These are the activations of a small neural network, seen along a few directions. Each row is one input.
Each table varies a few parts of the input and shows all the possible inputs, shuffled.
Descriptions start from the smaller parts, as in this example, which fits no table here: one of 8 places around a ring, together with either a single point or (one of 2 separate values, together with one of 4 places along a line) or one of 9 places along a line.
Shared parts are said once, and a part with two or three values counts as separate values.
In the rows, zero is written as 128.

A family of inputs:
x1: [150 118  75  97 148 148 144 135 113 120 152  91]
x2: [129 118 116 108  99  88 165 131 154 147  97 127]
x3: [ 99  83 145 129 124 145 132  17 129 141  89 146]
x4: [144 119 110 113 149  80 136 142 143 124  92 115]
x5: [141 131 117 129 143  98 147 112 147 103 141 130]
x6: [139 128 115 110 148  93 127 118 141 105 139 137]
x7: [114 140 154 150 105 159  89 157 107 100 116 117]
x8: [141 122 102 138 167 130 152 112 137 105 147 134]
x9: [103  90 142 145 158 121  94  24 121 116 116 117]
x10: [115 165 156 138 113 165  86 153 124 142 113 133]
x11: [127 150 179 122 121 150  95 148 108 151 142 141]
x12: [118 117  84 133 147 129 158 132 136 146 142 135]
x13: [126 123 117 105 108  93 152 119 153 137 117 147]
x14: [148 120 106 150 120 118 147 114 145 144 138 154]
x15: [142 133 130 120 129  91 152 116 157 109 124 117]
x16: [125 156 177 133 122 143  96 143  78 124 145 128]
x17: [115 114  79 123 138 133 155 132 133 152 149 120]
x18: [122 124 111 122 115 100 161 112 151 131 134 152]
x19: [127 110 100 107 124  78 143 145 142 155  83 133]
x20: [124 113  74 107 122 139 159 134 126 154 153  89]
x21: [128 117 181 131 110 153 103 154 124 142 136 131]
x22: [112 137 154 142 104 166  87 161 137 127 111 126]
x23: [143 126 119 109 133  83 141 134 147 116 110 114]
x24: [117 168 158 145 114 158  88 150  94 116 118 124]
x25: [140 120  89 125 157 147 161 128 132 119 147 106]
x26: [168 127 109 153 145 118 134 113 137 115 141 136]
x27: [120 125 165 149 109 152  95 155  98 102 126 116]
x28: [123 174 171 126 114 157  95 148 112 155 127 138]
x29: [122 121 108 102 120  96 141 118 143 134 130 160]
x30: [117 116  98 138 141 126 164 112 142 134 143 149]
x31: [125 125 178 142 111 145 103 149  93 114 139 118]
x32: [144 123  95 135 167 140 161 127 136 114 141 115]
x33: [123 178 172 135 116 150  96 145  83 128 132 127]
x34: [121 119 167 139 108 160  94 160 130 130 122 128]
What do these inputs look like to the network? -> one of 2 separate values, together with either a single point or one of 6 places around a ring or one of 10 places along a line
The inputs of x25 and x17 match in every part but the choice among 2 separate values. If x23 is changed in the same way as x25 into x17, which row does it become? -> x2
Change only the choice among 2 separate values in x19. List by row number the other rows that result. -> x4

A family of inputs:
x35: [125 136 156 119 115 121 117 140 119 128 121 132]
x36: [145 117 115 130 141 110 140 105 131 110 125 116]
x37: [133 116 112 121 137 119 146 106 147 145 133 146]
x38: [124 124 139 134 124 151 112 133 114 127 147 119]
x39: [124 125 136 144 127 157 112 136 117 124 137 126]
x40: [123 144 139 125 132 147 113 129 104 132 137 122]
x41: [121 134 141 126 128 148 113 131 109 129 144 118]
x42: [130 121 107 125 144 109 142 103 141 116 138 145]
x43: [123 116 117 123 128 123 153 105 144 147 125 134]
x44: [108 102 105 117 120 119 140 112 136 138 104 116]
x45: [139 112 121 128 153 110 134 112 138 112 120 109]
x46: [127 149 148 132 117 124 108 137 128 131 116 134]
x47: [128 125 154 126 112 125 118 142 123 125 123 134]
x48: [122 108 109 118 120 125 141 109 143 143 114 127]
x49: [122 133 135 144 132 160 113 136 118 125 129 130]
x50: [125 139 148 139 117 129 109 140 135 126 115 135]
x51: [127 128 150 138 113 128 113 143 130 124 119 136]
x52: [131 123 112 129 143 111 145 103 138 106 130 128]
x53: [161 153  72 111 128 119 173 220 141 133 154 104]
x54: [128 120 110 133 136 107 150 103 133 135 137 144]
x55: [124 143 136 135 132 153 112 132 110 129 130 129]
x56: [127 149 152 120 118 120 112 136 118 132 119 131]
What do these inputs look like to the network? -> either a single point or one of 9 places along a line or (one of 2 separate values, together with one of 6 places around a ring)

A family of inputs:
x57: [ 91 163 207 163 105 208  26 114  65 109 114 122]
x58: [ 95 146 245 161  78 159  42 107 105 154  97 186]
x59: [143 150 109 120 122 122 137 200 147 128 128 130]
x60: [137 149 102 120 103 117 141 202 132 143 137 123]
x61: [162 158 131 127 127 116 127 179 132 113 140 115]
x62: [132 122 117 149 175 144 124  91 110  99 153 115]
x63: [162 167 138 121 129 117 122 175 124 115 145 116]
x64: [163 152 127 129 118 121 137 190 127 117 135 121]
x65: [119 101 125 125 125  86 153  85 157 123 100 135]
x66: [133 151 103 110 107 122 143 200 126 147 140 128]
x67: [125 103  92 134 133 155 145 115 129 143 156 118]
x68: [117 105 107 120 122  92 154  93 157 151  91 125]
x69: [117 102 112 120 134  95 151  99 172 129  88 135]
x70: [112 119 118 104 130 108 155  90 144 163  99 137]
x71: [133 133 124 144 177 144 116  86 101 101 158 118]
x72: [123 106  94 124 136 165 147 111 125 147 159 123]
x73: [128 103 132 121 128  73 137  71 150 107 110 144]
x74: [132  97 128 125 123  82 149  83 147 112 100 142]
x75: [135 114 114 149 166 151 135 102 108 104 147 120]
x76: [152 152 122 127 113 120 139 192 135 125 137 119]
x77: [125 116 142 113 134  76 129  65 141 112 116 152]
x78: [130 106  96 136 152 154 134 118 140 122 144 125]
x79: [118 115 101 119 137 171 148 110 117 145 162 121]
x80: [116 110 111 109 128 102 154  90 151 159  94 134]
x81: [127 157 111 106 109 127 146 199 117 147 143 128]
x82: [126 112 110 147 157 152 140 105 120 116 151 117]
x83: [103 147 239 132  87 179  25 185  80 126 112 106]
What do these inputs look like to the network? -> one of 3 separate values, together with either a single point or one of 8 places along a line
The inputs of x76 and x65 match in every part but the choice among 3 separate values. If x60 is changed in the same way as x76 into x65, which row does it become? -> x68
Start at x79 and move only the place on the line of 8, one step at a time. The first step leads to x72. Which rows follow, in order? -> x67, x78, x82, x75, x62, x71

A family of inputs:
x84: [120  70 131 121 169  81 162  34 169  85  94 157]
x85: [166 156 109 148 130 155 135 177 123 100 171 101]
x86: [113 168 198 149 107 156  61 110  76 136 106 127]
x87: [131 103  73 102 146 122 168  79 161 165 137 122]
x88: [143 139 133  92  64  34 165 217 180 153  76 146]
x89: [131  79 100 112 160  96 185  60 146 140 120 131]
x90: [127 121  47 130 141 150 168 122 147 137 151 118]
x91: [133 140  70 129 136 138 130 171 126 139 159 106]
x92: [ 79 124 223 148 112 182  70 113 107 135  85 175]
x93: [143 146 151 136 140 150  95 184  97 110 168 111]
x94: [121 163 174 141 103 145  69 140  77 108 141 114]
What do these inputs look like to the network? -> either a single point or one of 10 places along a line
Start at x92 and move only the place on the line of 10, one step at a time. The first step leads to x86. Which rows follow, in order? -> x94, x93, x85, x91, x90, x87, x89, x84
